A small network was trained on invented records. Each row is its activation on one of them, seen along a few directions.
After each row come some of the record's fields: Kav, Sasu, Kote, Lifev.
Not every record has every field; a missing one is left out.
The largest differences between rows may come from other fields.
In the rows, 500 means zero.
Random noise pushes rows far along 13 fixed directions. That doesn't count. These rows show it; they differ only by the noise:
[599 485 586 397 557 506 349 656 635 550 572 460 386 485 293 479 502 351
 420 515 414 541 724 553 567 532 347 445 449 274 658 513 453 565 452]
[448 475 431 435 477 557 374 581 573 626 618 546 526 293 447 698 451 663
 460 498 541 417 252 668 379 580 395 395 486 420 503 463 640 642 351]
[327 527 351 653 303 361 665 658 378 517 427 735 524 591 577 408 630 509
 617 671 592 559 300 232 444 498 669 623 418 566 463 722 578 527 503]
[428 337 514 482 446 557 435 265 420 465 437 356 560 360 507 372 470 541
 346 448 458 464 793 690 494 459 382 492 349 463 481 305 518 530 314]
[511 483 481 477 669 639 703 466 343 515 553 636 539 595 603 607 556 531
 686 778 485 487 443 483 386 641 393 432 523 537 533 269 448 632 529]
[325 613 671 496 400 588 511 499 568 510 491 516 434 542 497 594 325 344
 571 571 551 624 515 511 666 452 662 523 493 474 393 589 661 363 364]
[324 658 591 772 392 469 576 437 301 472 393 588 474 816 506 350 537 289
 511 733 382 677 601 551 513 671 608 784 575 364 620 508 517 526 437]
[472 400 502 398 524 416 659 749 407 501 481 556 414 597 365 550 400 458
 733 635 502 636 645 344 682 490 554 337 340 534 382 540 501 431 479]
[388 561 420 428 239 336 506 799 351 483 625 612 584 345 308 515 552 718
 552 635 595 522 262 430 463 599 453 461 403 563 565 663 606 668 554]
[728 560 709 424 510 367 532 517 432 435 486 307 346 636 652 478 626 623
 356 474 513 532 274 260 444 530 485 710 585 866 783 621 650 343 628]
[588 526 522 302 628 631 393 376 185 376 472 325 700 488 357 613 469 770
 571 432 520 390 529 699 486 559 330 242 545 699 480 354 654 637 358]
[365 567 597 499 508 654 539 445 497 495 498 546 511 549 481 602 377 363
 625 597 541 564 594 575 625 459 567 436 488 433 384 463 574 457 420]
[417 478 581 573 573 652 495 293 529 346 513 247 457 425 616 357 484 386
 486 491 423 585 889 516 591 534 600 431 434 519 299 502 403 321 312]
[471 502 420 594 379 407 412 623 589 428 541 454 533 355 246 382 569 471
 428 319 633 522 636 508 645 264 480 456 369 299 534 704 494 468 726]
[564 356 610 577 476 359 549 509 382 449 544 321 421 557 484 573 496 509
 446 455 513 552 633 606 671 411 473 560 364 655 497 457 442 322 867]

[510 285 385 442 497 416 658 590 490 822 135 871 440 865 364 610 279 368
 618 490 529 477 434 437 591 238 494 553 439 262 566 338 726 559 351]
(Kav g2; Sasu y5; Kote e5; Lifev h3)
[497 415 519 541 440 388 481 482 430 520 477 523 464 569 580 534 540 486
 477 566 433 521 555 532 494 552 543 573 436 572 464 501 421 502 557]
(Sasu y1; Kote e2; Lifev h1)
[580 542 485 565 473 373 380 664 473 494 480 416 436 648 454 476 553 478
 496 483 358 509 506 441 519 649 582 540 589 601 490 727 468 448 469]
(Kav g2; Sasu y5; Kote e5; Lifev h3)
[594 336 455 561 630 381 380 602 562 669 378 513 345 649 494 549 471 472
 469 461 313 543 511 622 460 638 523 545 511 415 500 509 469 488 241]
(Kav g1; Sasu y3; Kote e3; Lifev h1)
[496 747 604 567 517 644 670 418 403 246 567 419 629 631 616 440 615 439
 677 621 579 522 468 334 555 498 589 532 610 708 475 621 437 386 803]
(Kav g2; Sasu y2; Kote e4; Lifev h1)
[666 400 470 515 686 465 468 442 491 560 399 408 393 706 587 626 464 548
 477 326 461 483 436 502 466 506 556 446 596 598 444 501 532 396 502]
(Kav g2; Sasu y5; Kote e1; Lifev h3)
[494 698 393 668 451 434 231 510 415 473 468 577 557 632 461 406 741 477
 405 410 447 479 441 496 342 646 564 563 635 479 564 783 467 705 455]
(Sasu y3; Kote e1; Lifev h3)
[183 688 428 639  95 493 541 454 395 343 568 530 633 275 527 259 588 562
 426 599 548 605 461 376 422 571 605 597 423 502 452 664 551 577 384]
(Sasu y3; Kote e4; Lifev h1)
[552 355 436 451 429 344 510 687 559 628 444 645 406 555 544 481 521 456
 477 555 436 467 460 314 417 523 502 550 403 501 512 572 483 570 419]
(Sasu y5; Kote e6; Lifev h1)
[486 529 611 339 532 652 609 354 444 486 435 515 548 515 513 478 390 481
 588 602 484 481 648 496 544 481 437 450 522 519 521 329 551 545 356]
(Kav g2; Sasu y5; Kote e5; Lifev h3)
[456 357 555 559 563 566 448 230 435 495 466 411 559 466 597 543 497 501
 451 494 471 453 775 765 559 437 477 547 406 593 386 286 356 482 554]
(Kav g1; Sasu y3; Kote e5; Lifev h3)
[633 524 613 543 584 432 387 439 387 416 357 292 497 693 517 540 513 559
 479 346 452 478 456 604 581 505 605 578 645 744 476 640 593 379 464]
(Kav g1; Sasu y5; Kote e2; Lifev h1)
[519 583 546 460 486 675 385 502 496 397 627 510 600 526 509 422 633 297
 494 710 382 432 771 498 471 640 459 466 529 505 433 526 264 638 485]
(Kav g2; Sasu y5; Kote e6; Lifev h1)
[450 493 557 659 487 453 844 465 330 487 566 568 439 617 646 546 475 529
 592 750 480 620 382 529 478 603 518 657 522 549 596 257 409 438 837]
(Kav g2; Sasu y3; Kote e1; Lifev h1)
[375 608 408 569 453 503 537 590 573 451 591 547 533 403 379 510 479 479
 641 439 591 552 440 464 627 376 636 373 474 391 332 647 513 463 543]
(Kav g1; Sasu y3; Kote e3; Lifev h1)
[314 478 434 649 385 417 662 523 500 497 381 626 448 581 605 344 467 347
 590 632 493 625 566 303 565 468 703 631 413 481 397 591 495 379 386]
(Sasu y3; Kote e3; Lifev h1)
[593 537 539 650 544 391 501 598 507 501 521 379 423 601 447 675 398 588
 484 311 543 535 244 564 579 404 597 554 605 571 501 614 630 286 760]
(Kav g2; Sasu y5; Kote e6; Lifev h1)
[461 528 590 572 399 509 458 510 634 568 385 599 464 625 403 393 435 213
 470 525 453 576 634 543 616 407 556 638 532 276 559 559 516 470 453]
(Kav g1; Sasu y5; Kote e2; Lifev h1)
[665 404 524 586 655 452 329 582 592 602 586 422 376 612 636 677 629 324
 425 517 319 429 559 651 468 693 524 603 525 608 433 553 309 420 586]
(Kav g1; Sasu y4; Kote e2; Lifev h1)
[580 422 397 581 543 328 561 552 451 492 338 501 396 628 502 298 604 495
 482 447 413 585 589 262 430 532 546 554 498 465 568 585 444 466 403]
(Sasu y3; Kote e3; Lifev h1)
[476 529 435 489 348 332 544 753 469 646 399 866 460 712 531 527 618 406
 600 678 563 484 259 256 435 498 583 655 491 559 573 667 536 612 594]
(Kav g1; Sasu y3; Kote e1; Lifev h1)
[365 501 380 563 497 520 603 530 555 434 527 555 609 320 291 402 440 623
 597 485 623 541 553 592 549 431 451 393 454 251 455 425 471 531 518]
(Kav g1; Sasu y5; Kote e4; Lifev h2)
[457 550 582 526 282 365 436 635 445 484 544 442 440 550 534 432 541 427
 420 585 389 556 496 434 491 725 640 632 494 647 498 665 491 451 470]
(Kav g2; Sasu y4; Kote e1; Lifev h1)
[754 432 543 193 627 600 378 592 675 569 455 624 468 581 569 509 667 259
 500 576 474 314 651 262 490 391 388 421 479 585 543 603 404 593 453]
(Kav g2; Sasu y5; Kote e2; Lifev h1)
[403 471 481 781 469 391 433 522 505 571 516 555 426 593 586 579 594 403
 455 551 483 542 494 688 530 513 594 717 431 462 456 592 423 442 677]
(Kav g1; Sasu y5; Kote e4; Lifev h1)
[360 628 448 852 537 482 641 386 343 424 514 356 406 539 440 470 386 571
 469 390 529 708 400 607 513 548 597 555 546 334 572 428 573 369 608]
(Sasu y5; Kote e1; Lifev h1)
[391 553 485 517 431 441 520 611 609 594 401 610 418 504 292 395 352 434
 458 470 530 624 483 447 565 431 489 519 453 213 632 539 670 486 286]
(Sasu y5; Kote e4; Lifev h2)
[517 514 633 450 617 450 502 561 430 445 576 329 394 490 449 603 387 645
 591 579 406 623 508 614 518 764 533 440 585 593 453 460 462 422 387]
(Kav g1; Sasu y5; Kote e3; Lifev h1)
[378 575 545 387 613 791 569 326 687 449 478 465 581 328 631 532 390 458
 620 501 599 485 533 417 521 351 617 332 552 503 321 455 570 420 258]
(Kav g2; Sasu y2; Kote e3; Lifev h1)
[306 520 443 614 180 375 405 506 444 539 621 522 623 283 500 495 509 655
 370 533 460 505 269 695 345 737 545 621 495 539 446 602 515 602 459]
(Kav g1; Sasu y4; Kote e2; Lifev h3)
[548 411 590 486 512 651 496 458 674 547 724 394 463 390 832 739 588 390
 539 547 531 375 533 436 551 479 607 415 438 802 204 561 253 335 790]
(Kav g2; Sasu y2; Kote e5; Lifev h3)
[376 414 332 632 421 442 517 569 370 529 570 640 593 490 605 697 567 583
 622 631 517 417 347 601 441 595 591 453 442 650 245 553 387 556 633]
(Kav g2; Sasu y5; Kote e3; Lifev h1)
[468 295 506 482 336 404 367 630 723 656 578 515 435 376 606 749 401 454
 454 448 518 411 387 606 568 458 600 507 414 568 263 563 490 388 572]
(Sasu y3; Kote e3; Lifev h1)
[377 504 439 647 487 443 352 553 474 547 526 597 479 512 524 528 597 414
 530 623 405 533 595 638 470 654 584 566 447 461 366 620 349 570 432]
(Kav g1; Sasu y3; Kote e2; Lifev h1)
[457 418 461 525 419 366 446 524 510 512 528 553 530 378 348 438 566 471
 431 436 585 474 695 618 585 307 394 477 294 337 556 507 356 548 759]
(Kav g1; Sasu y2; Kote e2; Lifev h1)
[422 496 554 568 511 413 792 609 573 387 773 456 341 282 499 450 427 612
 570 666 503 724 536 370 496 619 505 491 393 410 529 402 277 403 725]
(Sasu y5; Kote e6; Lifev h1)
[605 425 329 600 566 505 513 322 392 409 455 530 662 537 371 366 683 509
 428 319 608 395 704 532 468 293 350 419 468 330 572 405 315 665 898]
(Sasu y5; Kote e1; Lifev h3)
[549 609 516 411 469 584 300 678 651 536 587 566 558 457 463 639 594 328
 527 490 571 359 476 487 609 379 490 406 473 552 413 759 543 539 626]
(Kav g2; Sasu y3; Kote e4; Lifev h1)
[560 468 438 553 545 429 417 434 450 511 462 525 597 512 453 543 599 632
 441 356 591 386 361 648 450 403 436 549 609 489 583 539 552 578 630]
(Kav g1; Sasu y5; Kote e2; Lifev h3)

Here are new rows. What are their fields?
[634 461 556 231 578 435 477 664 506 543 550 521 430 495 292 705 388 509
 581 372 557 523 548 409 608 456 453 225 410 563 459 549 520 539 611]
(Sasu y4; Kote e1; Lifev h3)
[322 643 495 434 241 503 413 612 503 480 483 513 534 338 206 293 356 526
 437 492 478 629 546 561 524 588 489 492 504 217 586 537 635 613 179]
(Kav g1; Sasu y3; Kote e1; Lifev h1)
[675 569 628 605 487 395 495 518 387 464 484 415 438 770 556 357 716 387
 371 596 394 510 578 423 502 580 438 785 579 607 788 542 429 475 755]
(Kav g2; Sasu y5; Kote e4; Lifev h3)
[510 648 457 532 483 688 250 308 361 339 574 363 765 412 439 433 633 497
 456 444 499 326 679 705 515 514 395 409 542 577 462 538 420 630 555]
(Sasu y3; Kote e5; Lifev h3)
[448 439 535 444 367 577 413 473 642 515 642 536 550 317 594 593 520 404
 461 578 509 402 569 577 489 512 468 477 460 503 367 451 361 545 593]
(Sasu y3; Kote e3; Lifev h1)
[641 515 511 532 638 422 262 674 731 594 530 341 174 575 508 515 488 404
 353 365 263 605 522 399 410 762 589 468 575 389 528 683 451 428 226]
(Sasu y3; Kote e1; Lifev h1)
[518 368 387 644 547 394 608 538 411 424 512 403 524 444 320 405 515 548
 501 373 565 556 671 595 687 295 408 499 321 363 537 412 435 407 828]
(Kav g1; Sasu y3; Kote e4; Lifev h1)
[450 511 684 311 318 340 620 529 432 390 402 337 387 422 344 268 299 611
 415 457 489 698 617 376 609 523 537 618 399 580 649 465 664 372 306]
(Kav g1; Sasu y4; Kote e1; Lifev h1)
[621 450 416 399 599 394 627 829 572 528 660 599 453 393 248 548 495 628
 633 619 500 553 409 476 481 585 308 398 515 291 683 391 377 611 710]
(Kav g1; Sasu y3; Kote e3; Lifev h1)
[597 525 637 536 551 471 485 510 584 588 607 611 404 584 668 647 653 413
 415 646 519 456 380 545 456 522 404 708 507 602 664 456 377 493 825]
(Kav g1; Sasu y3; Kote e4; Lifev h2)
[413 609 326 535 526 643 623 339 573 382 428 592 645 346 609 178 676 600
 529 532 570 445 431 283 221 490 468 521 586 330 639 509 488 642 269]
(Kav g2; Sasu y2; Kote e3; Lifev h1)
[517 573 479 449 526 571 616 558 384 497 512 540 544 548 487 611 439 599
 641 541 558 490 306 487 486 536 517 390 593 542 491 422 603 517 551]
(Kav g2; Sasu y3; Kote e1; Lifev h1)
[531 625 645 570 581 583 692 428 617 423 591 393 437 474 595 470 443 555
 499 587 497 585 333 506 459 565 457 647 659 466 711 378 579 381 607]
(Kav g2; Sasu y5; Kote e4; Lifev h1)
[384 461 340 589 402 581 445 297 533 521 380 609 578 431 725 365 628 438
 424 414 523 368 513 375 350 444 604 503 447 490 342 559 499 596 308]
(Sasu y3; Kote e1; Lifev h1)
[461 394 399 446 362 536 328 520 621 657 422 663 525 499 529 571 502 340
 408 454 509 335 519 532 485 400 534 456 399 440 336 583 508 593 394]
(Kav g2; Sasu y5; Kote e1; Lifev h1)
[288 751 297 644 595 733 654 333 303 316 335 678 816 605 291 231 515 494
 771 615 504 536 629 567 389 561 467 390 697  89 552 372 491 754 247]
(Kav g2; Sasu y2; Kote e3; Lifev h1)
[521 457 341 631 600 482 521 631 547 546 493 560 540 543 396 514 501 488
 551 407 513 463 435 512 501 371 483 470 505 333 506 505 492 487 633]
(Kav g2; Sasu y2; Kote e6; Lifev h1)
[310 598 343 636 511 439 723 453 509 428 404 616 506 422 384 325 409 656
 620 414 644 680 421 389 476 426 621 492 541 237 494 533 568 510 440]
(Kav g1; Sasu y3; Kote e1; Lifev h3)
[656 258 424 612 752 519 492 330 572 579 275 389 397 728 732 557 484 393
 503 311 403 437 622 482 503 403 621 485 546 552 309 421 476 286 378]
(Sasu y3; Kote e3; Lifev h1)
